A small network was shown many inputs. Here are its activations along a few directions, one row for each input.
Each table varies a few parts of the input and shows all the possible inputs, shuffled.
A made-up example of a description, with smaller parts first: line(6) and (point or ring(11) or (values(3) and ring(8))).
Shared parts are said once, and a part with two or three values counts as separate values.
In the rows, zero is written as 128.

Other details of the inputs shift rows strongly along two fixed directions, in all tables alike. That doesn't count.

A family of inputs:
R1: [114 114 150 119 109 143 125 124 129 160 129 129 121 119 119 124 138]
R2: [101 110 154 154 124 147 124 124 120 150 115 152 125 121 115 115 123]
R3: [ 95 133 139 177 155 143 124 132 119 105 111 122 108 142 117 131 136]
R4: [117 152 134 135 139 143 133 129 132  91 127 109 109 141 126 145 155]
R5: [124 121 133 118 124 135 140 108 101 123 113 123 140 118 123 131 150]
R6: [134 145 102 157 160 128 123 128 146  69 151  87  87 149 140 143 142]
R7: [109  88 160 150 110 165 117  97 109 204  92 159 148 108 130 106 120]
R8: [135 137  96 157 151  91 129 135 128  57 151  90  81 164 119 154 149]
R9: [140 145 109 137 167 105 139 141 141  50 138  94 113 128 131 127 149]
R10: [192 178  52  77  97  76 103 148 135 149 160 167 137 164 159 164  52]
R11: [130 139 118 152 165 114 124 130 163 104 142  73 124 160 127 126 127]
R12: [121 118 132 112 133 141 139 118 125 128 112 132 154  94 146 106 146]
R13: [146 142 106 134 154  97 138 130 124  62 136 103 104 148 114 147 153]
R14: [110  96 163 165 132 138 137 106 115 140  95 130 124 108 112 106 142]
R15: [124  81 149 110  98 161 125 101 127 193 121 137 150  95 133  95 133]
R16: [135 143  99 161 161 119 125 135 145  64 146  90  99 146 144 140 142]
R17: [111 126 151 106 110 159 130 128 134 158 123 147 144 111 144 114 136]
R18: [118  85 145 119 114 151 124 116 132 173 116 129 151  87 132  97 136]
R19: [117 127 155  98 114 148 135 122 122 147 117 141 141 111 129 124 141]
R20: [124 132 141 122 143 132 142 138 128  96 128 111 115 131 113 133 160]
R21: [151 145 104 128 157 103 143 133 132  64 140  96 102 144 118 139 155]
R22: [114 114 163  87  89 149 123 115 106 187 111 166 167 102 125 119 129]
R23: [129 145 116 136 149 120 123 152 145  86 151 103  95 144 131 138 133]
R24: [170 139  89  93  80 119 113 130 126 213 117 213 169 127 166 130  34]
R25: [179 168  58  78 102  63  98 170 151 139 166 166 118 170 143 164  53]
R26: [126 126 139 131 139 132 134 139 132 102 137 105 107 132 108 136 157]
R27: [118 125 118 169 166  96 132 135 142  98 140  89 121 176 123 139 116]
R28: [119 119 137 126 121 159 142  99 117 142 114 117 131 119 136 124 156]
R29: [ 83 112 145 208 187 129 149 119 133  95 113  73 127 152 107 122 129]
R30: [195 170  55  82 105  53 112 154 138 130 156 169 130 153 147 150  53]
R31: [139 153 122 117 149 116 134 149 140  86 143 113 108 133 130 130 136]
R32: [121 133 110 188 170 105 131 132 126  67 129 109  85 150 121 136 135]
R33: [120 162 121 153 157 126 131 141 118  73 134 137 114 140 124 132 120]
R34: [118  78 170 124  94 136 132 100 104 188 108 146 150 100 118 112 135]
R35: [120 105 140 140 120 163 126  97 123 149 118 105 120 122 125 123 151]
R36: [113 140 123 157 164 148 144 119 131  70 127  86 102 133 141 131 171]
R37: [179 123  85  71  62 111  95 122 131 224 135 184 158 135 153 145  55]
R38: [113 135 137 151 148 138 125 143 142  95 130 101 108 131 137 131 144]
R39: [104 126 130 158 140 118 128 140 117 102 135 119 103 144 107 143 144]
R40: [106 124 140 175 172 130 137 118 148  91 122  47 117 157 105 130 160]
R41: [116 119 157 135 114 135 129 126 113 141 130 138 125 115 103 129 133]
R42: [123 112 140 108 129 153 140 110 125 130 110 123 143 101 143 107 148]
R43: [196 177  44  65 104  74 114 150 147 130 159 158 132 149 155 154  59]
R44: [187 169  69  71 106  79 105 172 161 141 165 157 125 144 150 147  52]
R45: [115 147 129 139 141 128 133 134 104  85 135 128 128 135 117 140 140]
R46: [179 177  55  82 101  71  90 167 151 140 164 168 122 176 149 170  50]
R47: [135 148 102 143 159 102 136 136 109  55 137 118 117 152 130 149 146]
R48: [180 174  59  79 104  83  96 164 161 142 165 165 122 172 155 164  53]
R49: [179 151  52 108 110  58 109 156 136 130 162 156 111 169 146 161  59]
R50: [109 109 139 167 128 148 129 104 103 136 114 111 116 125 119 137 143]
R51: [109  97 160 110 104 152 123 133 137 185 117 147 152  90 131 102 130]
R52: [130 104 143 124 123 141 133 112 136 136 125 110 125 101 122 105 147]
R53: [141 151 115 135 140 107 124 150 129  75 153 107 102 149 106 154 133]
R54: [111 102 165 151 135 140 144 101 107 141  85 142 139 103 121 101 148]
R55: [127 147 134 156 152 117 134 142 127  76 123 133 109 139 116 132 131]
R56: [126 122 137 137 155 137 150 117 128  78 128  92 113 115 123 111 171]
R57: [121 121 160 111 110 136 133 122 113 144 119 140 140 114 109 126 144]
R58: [110 118 152 100  99 159 126 130 133 186 111 165 167  93 146 103 131]
R59: [133  81 165  96  93 152 135  98 119 203 113 135 152  93 118 103 141]
R60: [110 123 151 160 144 134 132 133 123 106 119 135 114 130 107 122 139]
R61: [111 112 137 146 144 136 133 126 161 161 126  98 165 127 120 101 132]
R62: [114 137 126 158 169 141 146 127 132  68 125  93 114 126 141 126 172]
R63: [117 125 150  99 119 145 130 135 132 144 120 152 157  96 143 110 132]
R64: [114 119 149 123 111 159 117 121 140 158 129 132 129 116 138 118 128]
R65: [ 99 132 151 144 120 161 124 126 108 153 107 163 146 120 125 114 120]
R66: [185 117  97  60  58  94 110 126 134 216 136 184 159 123 141 132  59]
R67: [107 101 146 147 132 129 140 106 137 156 133  96 153 151 108 125 127]
R68: [122 103 140 131 134 132 131 121 135 130 126 111 133  93 123 108 151]
R69: [121 140 145 122 147 142 140 137 129  91 131 115 122 124 135 124 148]
R70: [126  78 155 106  91 160 131  95 117 206 117 137 150 104 125 105 137]
R71: [101 108 160 130  92 156 112 116 106 194 117 157 150 112 116 123 124]
R72: [127 154 105 169 174 121 135 132 114  49 116 117 107 141 129 136 133]
R73: [115 123 161 129 119 134 135 124 109 137 119 146 135 114 109 126 140]
R74: [134 169 110 132 142 113 125 147 122  81 146 115 108 160 126 158 130]
R75: [117 116 156 114 123 140 130 138 136 152 123 131 137  95 121 106 143]
R76: [121 121 160 110 123 137 138 137 134 139 119 136 143  96 129 105 144]
R77: [100 117 163 120  97 163 125 116 102 186 105 162 160 108 123 123 131]
R78: [103 103 156 136 109 165 142  97  92 177 103 143 154 105 129 124 140]
Description of these inputs: line(6) and (point or (values(2) and ring(6))).
The inputs of R68 and R59 match in every part but the line(6) part. If R62 is changed in the same way as R68 into R59, which row does it become?
Answer: R28
The inputs of R63 and R19 match in every part but the line(6) part. If R76 is changed in the same way as R63 into R19, which row does it become?
Answer: R20
Change only the values(2) part in R12. List by row number the other rows that result.
Answer: R63
Change only the line(6) part in R12. List by row number the other rows that result.
Answer: R5, R42, R43, R47, R72
Which other rows agree with R69 in the line(6) part? List them by row number.
Answer: R6, R11, R15, R17, R23, R31, R36, R42, R44, R52, R56, R64
Change only the values(2) part in R65. List by row number the other rows that result.
Answer: R24

A family of inputs:
R79: [ 91 110 170 150 135 155 136 112 109 140 105 133 136 111 115 120 154]
R80: [159 156  89 109 134 102 120 157 163 112 150 127 126 142 148 129  91]
R81: [129 131 120 153 133 115 127 126 112 120 126 139 120 144 120 137 117]
R82: [120  89 187  48  61 173 130  95 106 235  96 191 176  47 137 103 138]
R83: [ 98 110 149 172 154 145 141 119 125  93 130  69 108 140  98 121 182]
R84: [ 87  74 194 127 110 186 138  91 121 199  92 125 166  76 127  88 162]
R85: [154 131  85 140 133  94 123 136 138 119 145 118 122 156 130 133  99]
R86: [118 129 123 161 157 125 138 135 138  81 134  84 114 147 116 122 149]
R87: [114 127 120 185 171 132 143 125 126  57 135  64  96 159 110 132 172]
R88: [120 138 125 156 143 126 127 126 113 105 124 126 112 146 120 144 134]
R89: [100 130 151 159 148 151 137 125 111  94 115 119 119 125 124 126 160]
R90: [160 154  89 102 104  88 103 150 134 150 146 167 126 156 137 156  70]
R91: [189 154  88  36  95  93 116 142 153 148 152 157 138 109 159 143  92]
R92: [154 160 103  96 115 106 112 154 144 139 140 175 134 132 151 138  72]
What is each input in this table made of?
Answer: values(2) and (point or line(6))
The inputs of R90 and R83 match in every part but the values(2) part. If R81 is changed in the same way as R90 into R83, which row does it become?
Answer: R85

A family of inputs:
R93: [116 115 143 140 135 133 135 119 121 119 122 113 124 124 114 124 150]
R94: [140 135 118 115 114 115 121 133 128 144 132 148 132 134 128 134 104]
R95: [133 127 119 128 116 122 119 126 131 159 126 145 141 137 136 128  99]
R96: [140 144 114 110 123 117 123 144 142 133 139 141 135 131 138 131 103]
R97: [145 131 115 103 117 119 124 135 142 141 136 135 137 122 140 125 109]
R98: [117 122 129 159 147 131 130 120 127 115 125 107 123 140 124 130 137]
R99: [129 120 133 119 114 128 126 122 123 152 124 140 136 124 123 125 121]
R100: [126 124 138 121 116 134 129 120 118 144 120 141 135 122 123 127 129]
R101: [146 133 112 108 115 118 125 130 129 139 131 145 135 124 141 128 110]
R102: [130 132 125 124 127 128 130 130 121 123 126 140 130 122 135 127 127]
R103: [146 146 109 106 117 116 121 142 131 128 140 146 128 133 136 139 107]
R104: [147 130 112 102 111 115 124 129 129 141 134 143 133 123 138 130 114]
R105: [146 135 114 101 117 113 124 138 144 139 142 129 134 129 135 131 111]
R106: [136 133 118 124 120 117 121 136 131 143 131 150 134 132 133 129  98]
R107: [126 112 132 133 122 130 125 120 130 155 121 131 138 125 128 119 119]
R108: [114 123 147 132 132 146 133 123 122 120 122 119 123 119 122 125 155]
R109: [131 124 126 130 127 121 124 129 130 133 130 125 125 133 122 130 124]
R110: [136 128 124 117 109 121 119 130 127 160 129 151 136 131 129 130 102]
R111: [165 182  61 146 176  67 126 165 146  10 168  90  75 183 131 170 122]
R112: [103 115 146 156 135 141 129 118 117 133 120 119 129 134 118 129 140]
R113: [108 118 143 159 143 139 132 119 124 118 118 115 120 133 119 124 142]
R114: [112 122 146 145 139 138 137 123 116 114 118 125 128 122 122 123 148]
R115: [112 125 148 133 135 142 133 127 128 119 125 112 124 123 119 124 152]
R116: [178 204  43 124 163  58 115 183 159  25 179 109  78 191 143 175  92]
R117: [112 126 147 134 133 145 133 127 121 116 123 122 123 120 122 126 154]
R118: [110 127 132 166 153 131 131 127 125 103 126 109 121 142 123 131 139]
R119: [126 126 138 111 113 138 124 132 129 151 128 142 139 117 130 123 126]
R120: [133 129 126 125 129 126 132 123 125 126 125 130 130 125 129 127 126]
R121: [115 121 130 156 143 131 129 120 123 115 128 105 120 144 120 135 141]
R122: [117 127 140 134 141 136 135 129 131 106 129 102 118 127 120 127 155]
R123: [111 115 146 147 135 138 132 119 120 124 121 116 122 128 114 125 148]
R124: [112 128 142 141 144 138 136 128 133 107 125 109 124 125 123 121 149]
R125: [143 133 119 103 107 123 123 128 124 149 129 153 136 122 136 131 111]
R126: [121 120 133 135 121 129 123 129 123 151 126 140 131 133 124 130 117]
R127: [114 111 140 148 134 135 129 119 124 130 123 111 124 131 117 126 143]
R128: [143 142 111 109 120 122 123 136 132 131 133 148 133 128 140 132 106]
R129: [116 120 146 130 130 146 135 120 122 123 122 114 125 116 121 123 158]
R130: [117 122 139 136 143 134 139 126 137 107 129  99 125 121 124 120 151]
R131: [125 128 134 134 129 130 129 125 124 132 122 136 131 125 125 125 125]
R132: [129 124 135 113 110 135 126 125 117 148 123 149 137 115 131 126 126]
R133: [118 124 138 136 140 142 135 125 131 112 124 110 124 120 127 121 150]
R134: [118 131 136 140 144 139 136 124 123 100 123 114 119 125 127 126 151]
R135: [131 121 134 116 113 131 129 120 121 151 122 140 137 120 126 125 126]
R136: [111 124 148 143 135 139 136 123 114 114 119 123 123 124 116 128 152]
R137: [134 127 128 110 115 134 127 124 126 143 128 136 133 119 131 127 129]
R138: [147 132 112 105 116 115 125 130 131 138 133 142 135 121 141 127 111]
R139: [135 136 122 116 123 130 126 130 126 124 130 134 124 128 130 133 129]
R140: [129 134 127 121 127 133 126 132 135 127 129 131 131 125 135 124 126]
R141: [139 129 122 110 122 124 127 129 134 130 135 124 129 123 132 128 130]
R142: [132 123 129 122 125 126 131 123 127 134 124 130 133 121 129 123 128]
R143: [114 131 139 142 144 141 134 130 125 101 123 117 121 124 127 126 151]
R144: [126 130 128 132 134 130 134 123 119 105 128 116 116 125 126 132 149]
R145: [113 121 136 156 143 132 131 123 123 113 126 107 115 141 116 133 145]
R146: [118 122 137 149 142 133 132 124 126 115 122 116 121 130 121 124 141]
R147: [112 117 138 157 143 138 134 118 124 119 119 110 121 131 118 125 144]
R148: [140 134 116 122 120 116 120 134 133 144 131 146 132 133 133 130  99]
R149: [146 137 112 101 113 118 121 137 140 141 140 138 132 129 137 131 109]
R150: [141 127 116 119 118 114 120 133 135 146 131 140 134 130 134 126 103]
R151: [115 115 132 154 142 132 128 116 124 122 124 103 124 139 120 131 142]
R152: [139 124 123 112 109 121 123 126 129 160 125 150 142 122 133 122 103]
R153: [137 125 126 109 118 129 128 125 129 138 131 130 131 118 130 127 131]
R154: [125 127 133 129 123 126 126 129 120 134 126 140 130 129 122 131 123]
R155: [109 124 134 160 143 135 130 119 121 114 124 109 118 145 117 135 142]
R156: [144 138 114 114 119 116 125 132 129 136 129 147 134 131 136 131 105]
R157: [141 131 120 108 111 124 124 127 126 148 126 152 139 120 140 125 110]
R158: [130 121 131 128 129 124 130 125 128 133 125 127 132 123 126 123 126]
R159: [132 119 132 112 118 136 131 120 129 145 124 133 138 111 135 118 129]
R160: [120 124 137 135 139 141 136 124 128 112 124 112 123 119 128 121 150]
R161: [144 139 113 107 123 116 125 139 144 134 139 134 135 129 139 129 106]
R162: [119 116 144 129 134 140 135 122 130 120 128 106 125 116 121 120 157]
R163: [126 130 136 114 118 133 124 136 133 144 130 136 136 123 129 126 125]
R164: [120 124 136 136 139 142 137 121 124 110 122 113 122 119 127 123 151]
R165: [128 119 123 139 130 125 124 121 131 143 125 123 136 135 130 126 117]
R166: [138 132 119 116 128 124 129 132 137 122 134 123 129 123 137 127 126]
R167: [124 127 135 133 128 128 128 128 123 134 123 140 134 123 126 124 121]
R168: [124 124 128 136 123 129 123 125 126 143 126 133 126 138 124 132 118]
R169: [124 124 133 131 122 126 124 132 123 140 127 140 129 131 123 130 118]
R170: [115 128 141 139 141 143 135 125 126 110 122 116 123 122 126 123 151]
R171: [131 122 125 123 110 125 119 129 130 170 124 155 143 126 134 123  95]
R172: [124 128 136 118 121 139 127 132 132 143 125 140 140 117 134 120 124]
What is each input in this table made of?
Answer: values(2) and line(4) and line(10)
The inputs of R126 and R127 match in every part but the line(4) part. If R128 is changed in the same way as R126 into R127, which row does it become?
Answer: R159
The inputs of R98 and R118 match in every part but the line(4) part. If R152 is changed in the same way as R98 into R118, which row does it become?
Answer: R167
Start at R142 and move only the line(4) part, one step at a time. The first step leads to R120. Which rows follow, in order?
Answer: R156, R114
Change only the line(10) part in R112. List by row number the other rows that result.
Answer: R103, R117, R119, R126, R132, R136, R154, R163, R169
Change only the values(2) part in R168. List by row number the other rows that result.
Answer: R113
Start at R155 and move only the line(10) part, one step at a time. The first step leads to R168. Which rows follow, in order?
Answer: R110, R94, R100, R125, R139, R108, R116, R115
